A small network was shown many inputs. Here are its activations along a few directions, one row for each input.
Each table varies a few parts of the input and shows all the possible inputs, shuffled.
A made-up example of a description, with smaller parts first: one of 2 separate values, together with either a single point or one of 9 places around a ring or (one of 4 places along a line, together with one of 5 places around a ring).
Shared parts are said once, and a part with two or three values counts as separate values.

Rows:
row 1: [ 15   6 -12   8  14   4 -35  23   8  20  19   7]
row 2: [-37 -23 -39 -21  -6 -23  25 -28 -13  26  30  93]
row 3: [ -7  20   7   5  37  23 -48   9  19 -10 -51 -44]
row 4: [ -4  36   8   1  21   0 -46 -12  12 -12 -46 -33]
row 5: [-39 -16 -19 -42  -5 -25  40 -53 -15   3  12  84]
row 6: [ 32  37  21  27  -9  -1   5   4  -6 -50 -16 -67]
row 7: [ -8  23  12   9  31  13 -51   0  17 -12 -53 -36]
row 8: [ -2 -88  20 -21 -81 -11  71  38  -5  79  55  16]
row 9: [ 23  37  21  31  -2   6   7  20  -3 -50 -18 -85]
row 10: [-14 -49 -16 -40 -34 -12  71 -45 -27  16  46  78]
row 11: [  2  41   4 -12  15  -3 -41 -23   4 -20 -36 -25]
row 12: [ 23  22  28  44  11  16   2  36  10 -36 -34 -92]
row 13: [-22 -28  -7 -55 -26 -13  70 -65 -27  -3  21  74]
row 14: [ 26  25  25  38   8  10   6  27   4 -41 -32 -85]
row 15: [ 16  15  -7  10   1  -1 -35  13   3  13  24  18]
row 16: [ 12  -5 -10  14  23  15 -39  35  15  22  12   4]
row 17: [  6  -6  -5  25  23  23 -43  43  21  27  12   3]
row 18: [-22 -46 -32 -21 -21 -20  42 -23 -17  31  54  88]
Question: Describe the family of inputs behind these rows.
Answer: either a single point or one of 5 places around a ring or (one of 3 separate values, together with one of 4 places along a line)
Question: Which of the alternatives is row 8?
Answer: a single point
Question: Which other rows does row 15 become when the choice among 3 separate values takes its other values? List them by row number.
Answer: row 6, row 11

Rows:
row 19: [ -6  35   0   2  15 -11  -1 -29  -9 -41 -28 -16]
row 20: [-27 -15 -38 -25  12  -8  -5 -26  -5  26  32  94]
row 21: [ -9  13 -14 -25   3 -11   5 -41 -11 -11   1  36]
row 22: [ 14 -18  10  -5 -34  -9  40   2 -13   6  28   0]
row 23: [ 17 -12  17  11 -17   6  36  13  -3 -11   6 -33]
row 24: [ 18   6  20  21 -19  -5  35  17  -6 -22  -3 -52]
row 25: [ -4 -47 -18  -8 -27  -5  32  16  -7  40  56  54]
row 26: [-25   0  -2 -27  10  -3  -9 -26   0   2 -26  19]
row 27: [  13   69   11   38   59   25 -105   25   30  -35  -63  -73]
row 28: [ -6  19  -2  -8  19   2  -1 -31  -6 -30 -22   4]
row 29: [ -1 -34  17  -5 -28   3  31  19   0  21   5 -21]
row 30: [  41   38   24   58   27   28  -64   72   30  -14  -33 -114]
row 31: [ -1 -43  -3  -2 -29  -3  23  17  -1  42  38  32]
row 32: [-24 -12 -24 -23  10  -9 -15 -27   1  26  10  72]
Question: Changing only one part turns row 27 into row 30. The same change can be made to row 19. Which row results?
Answer: row 24
Question: Describe the family of inputs behind these rows.
Answer: one of 2 separate values, together with either a single point or one of 6 places along a line
Question: Which other rows does row 21 become when the choice among 2 separate values takes its other values? List them by row number.
Answer: row 22

Rows:
row 33: [-24 -13 -55  -2  22  -3  -5 -19 -12  14  27  85]
row 34: [-10  38  18  13  35  -1 -40 -30  12 -19 -68 -45]
row 35: [ 27 -13  23  42   4  48 -33  73  42   7  -3 -69]
row 36: [-30 -16 -60   7  21   7 -41  -1   4  33  35  95]
row 37: [ 19  -9   0  37 -23 -19  25  43 -15  14  62   5]
row 38: [ 20 -12 -32  11  -2 -20  21   9  -2  18  62  47]
row 39: [ -35 -115   10  -52  -41    3   21   17   11  117   10   53]
row 40: [ -37 -108   26  -61  -47   -7   48   -6   -2   91    5   48]
row 41: [-21  23 -14 -36  43   6 -13 -62 -11 -27  -3  59]
row 42: [-19  56  -6 -37   5 -15  -6 -64 -12 -45 -41  -6]
row 43: [  -6   42   14   28   39   12 -101   15   41   14  -68  -19]
row 44: [-42 -97  36 -67 -59 -12  72 -34  -4  67   3  37]
row 45: [ -15   38  -16  -15   24   -5 -114   -8   20    9  -26   16]
row 46: [ 56   2   5  27 -25  31 -13  67  17  37  45 -41]
row 47: [ 55   3  20  18 -36   4  31  19 -17  -6  28 -54]
row 48: [ 15  -7  -9  43 -24  -1  -2  63   5  37  74   9]
row 49: [-11  44  19   3  26  -5  -8 -46   4 -40 -74 -49]
row 50: [ 23 -13  31  35  -8  25  13  24   5 -33 -17 -86]
row 51: [-18  44 -10 -28  17 -13 -43 -49  -5 -25 -32  -6]
row 52: [-22   7 -41 -20   5 -12  58 -55 -23 -32   8  77]
row 53: [ 22   3 -19  -8 -28 -37  71 -29 -17 -33  37  43]
row 54: [ -1  18  12  28  32  30 -56  78  40   9 -44 -66]
row 55: [-22  11 -26 -17  50  20 -82 -20   7   8   1  83]
row 56: [ -8  26  21   8   7   3  22   9  -8 -45 -53 -94]
row 57: [-13  39 -15 -24  25 -14 -75 -25   2  -9 -31   6]
row 58: [-17  15 -22 -28  51  10 -44 -39  -8  -9  -5  73]
row 59: [-55 -76  44 -76 -78 -15  94 -40 -14  40  -7  34]
row 60: [ -1  15  15  20  33  13 -28  58  16  -9 -46 -78]
row 61: [ -6  18  19  17  18   9  -6  28   4 -25 -45 -91]
row 62: [ 19  -7 -26   4 -13 -27  44 -14  -9  -5  54  38]
row 63: [ 28 -14  28  36   6  29  -8  53  17 -14 -10 -76]
row 64: [ 13 -13 -41  19  -1  -3  -6  27  19  41  73  52]
row 65: [ 59   0  15  21 -23  13  11  46  -7  15  36 -46]
row 66: [-19  35  -9 -48  31  -1  24 -77 -13 -50 -15  59]
row 67: [ 21  -6  32  28 -18  15  39   6  -5 -57 -28 -86]
row 68: [ 17   4  11  24 -47 -34  72   4 -33 -36  36   3]
row 69: [ -4  38  15  18  44   0 -68  -3  21  -4 -70 -31]
row 70: [ 16  -4   5  34 -35 -25  47  19 -24  -9  52  -1]
row 71: [ 54  10  27   9 -48  -4  56   1 -28 -31  14 -51]
row 72: [-25  -5 -46  -9  16  -7  24 -42 -19  -6  23  73]
Question: Describe the family of inputs behind these rows.
Answer: one of 4 places along a line, together with either a single point or one of 9 places around a ring
Question: Changing only the place on the line of 4 turns row 59 into row 40. The same change can be made to row 52. Which row results?
Answer: row 33
Question: Changing only the place on the line of 4 turns row 37 into row 68. The same change can be made to row 69. Which row results?
Answer: row 49
Question: Which other rows does row 61 become when the place on the ring of 9 takes its other values? List them by row number.
Answer: row 34, row 41, row 47, row 50, row 51, row 62, row 70, row 72
Question: Which other rows does row 64 become when the place on the line of 4 takes its other values? List them by row number.
Answer: row 38, row 53, row 62
Question: List by row number the other rows that have the place on the line of 4 in common with row 45.
Answer: row 35, row 36, row 39, row 43, row 46, row 48, row 54, row 55, row 64

Rows:
row 73: [  2  -5  -8 -32 -43 -30  30 -33 -21  12  39  54]
row 74: [  5 -12   6 -27 -39 -26  64 -40 -25  -9  29  31]
row 75: [ 18  62   9   6   9  -5 -54 -12   5 -26 -31 -44]
row 76: [ 12 -39 -17  26 -22   3  34  35  -4  25  66  32]
row 77: [ 27  40   0  36  27  11 -69  42  24   7  -6 -36]
row 78: [-18 -23  -3 -36  -6  -2 -33  -6   5  50   3  39]
row 79: [ 16  45  30  26  14   3  -7  -1  -4 -60 -53 -89]
row 80: [-14 -34  20  -5 -13   9  32  14   3   9 -24 -38]
row 81: [ 32  26  21  47  21  28 -23  58  17 -30 -20 -88]
row 82: [-41   9 -57 -27  37 -14  22 -69 -24 -23  25 124]
row 83: [ 17  53  26  11  10  -2 -24 -21   0 -48 -44 -65]
row 84: [-69  -1 -42 -39  62   4 -32 -60   4  -5 -33  94]
row 85: [ 20 -39  -6  18 -30   6  63  29  -8  10  55   6]
row 86: [ -7 -43  13   5  -8  23  13  36  14  27  -7 -23]
row 87: [-15  71 -39   8  85   7 -76 -48  10 -59 -49  32]
row 88: [-26 -11   8 -44 -17  -9 -15 -24   2  31 -17  24]
row 89: [ 28  25   7  55  28  23 -50  64  24 -11  -8 -60]
row 90: [  24   36   25   40   16   12   -5   32    4  -52  -36 -103]
row 91: [-23 -26  26 -22 -11   3  35 -16  -5   1 -41 -22]
row 92: [ 15 -26  -1   7 -35 -11  80   8 -18  -9  39  -9]
row 93: [-24 -19  24 -39 -16  -3  17 -32  -2  10 -31   2]
row 94: [  9 -26 -20   5 -24 -13  18  13  -6  37  65  57]
row 95: [ 26  49  -1  14  19   4 -72   8  12  -2 -12 -29]
row 96: [-13 -45  -1  12   1  19 -14  43  20  43   5   6]
row 97: [  7 -19 -18 -25 -31 -21  14 -18 -19  32  57  67]
row 98: [  7 -17   5 -11 -34 -20  85 -24 -26 -18  21  10]
row 99: [-15 -31  -7  -9   0   3 -32  23  18  56   7  29]
Question: Describe the family of inputs behind these rows.
Answer: one of 3 separate values, together with either a single point or one of 8 places around a ring
Question: Changing only the choice among 3 separate values turns row 96 into row 89. The same change can be made to row 88. Which row results?
Answer: row 75
Question: List by row number the other rows that have the choice among 3 separate values in common with row 73.
Answer: row 74, row 76, row 82, row 85, row 92, row 94, row 97, row 98

Rows:
row 100: [  1 -51   6  -2 -20  10  10  30   9  52  21   9]
row 101: [ -3 -31  -1   2 -19   2  -6  29   8  38  25  17]
row 102: [-19  -8 -18 -35  -2  -6  25 -46 -12  -1  13  66]
row 103: [  4 -13 -13   8  -4   4 -18  18  10  25  27  29]
row 104: [  7   2 -24  10   3  -5 -28  12   7  16  35  35]
row 105: [-36 -28  -8 -38 -17 -21  37 -43 -19  17   8  63]
row 106: [ 20 -10  26  10 -23   9  36  24  -2 -13   4 -66]
row 107: [  15   70   34   12   34   13  -87    6   23  -31  -84 -102]
row 108: [ 18   4  29  20 -12   5  30  27   1 -18 -11 -61]
row 109: [ 26  18  10  32  -2   3  17   7  -4 -28  -6 -42]
row 110: [-16  11 -26 -32   1 -20  13 -45 -19  -5  20  71]
row 111: [ 28  32  -3  33   5  -7   5   1  -8 -37   2 -35]
row 112: [-29 -40  -5 -50 -21 -16  47 -35 -20  20  10  55]
row 113: [-14  45  -8  30  76  30 -79  15  27 -34 -64 -40]
Question: Describe the family of inputs behind these rows.
Answer: either one of 2 separate values or (one of 3 separate values, together with one of 4 places along a line)
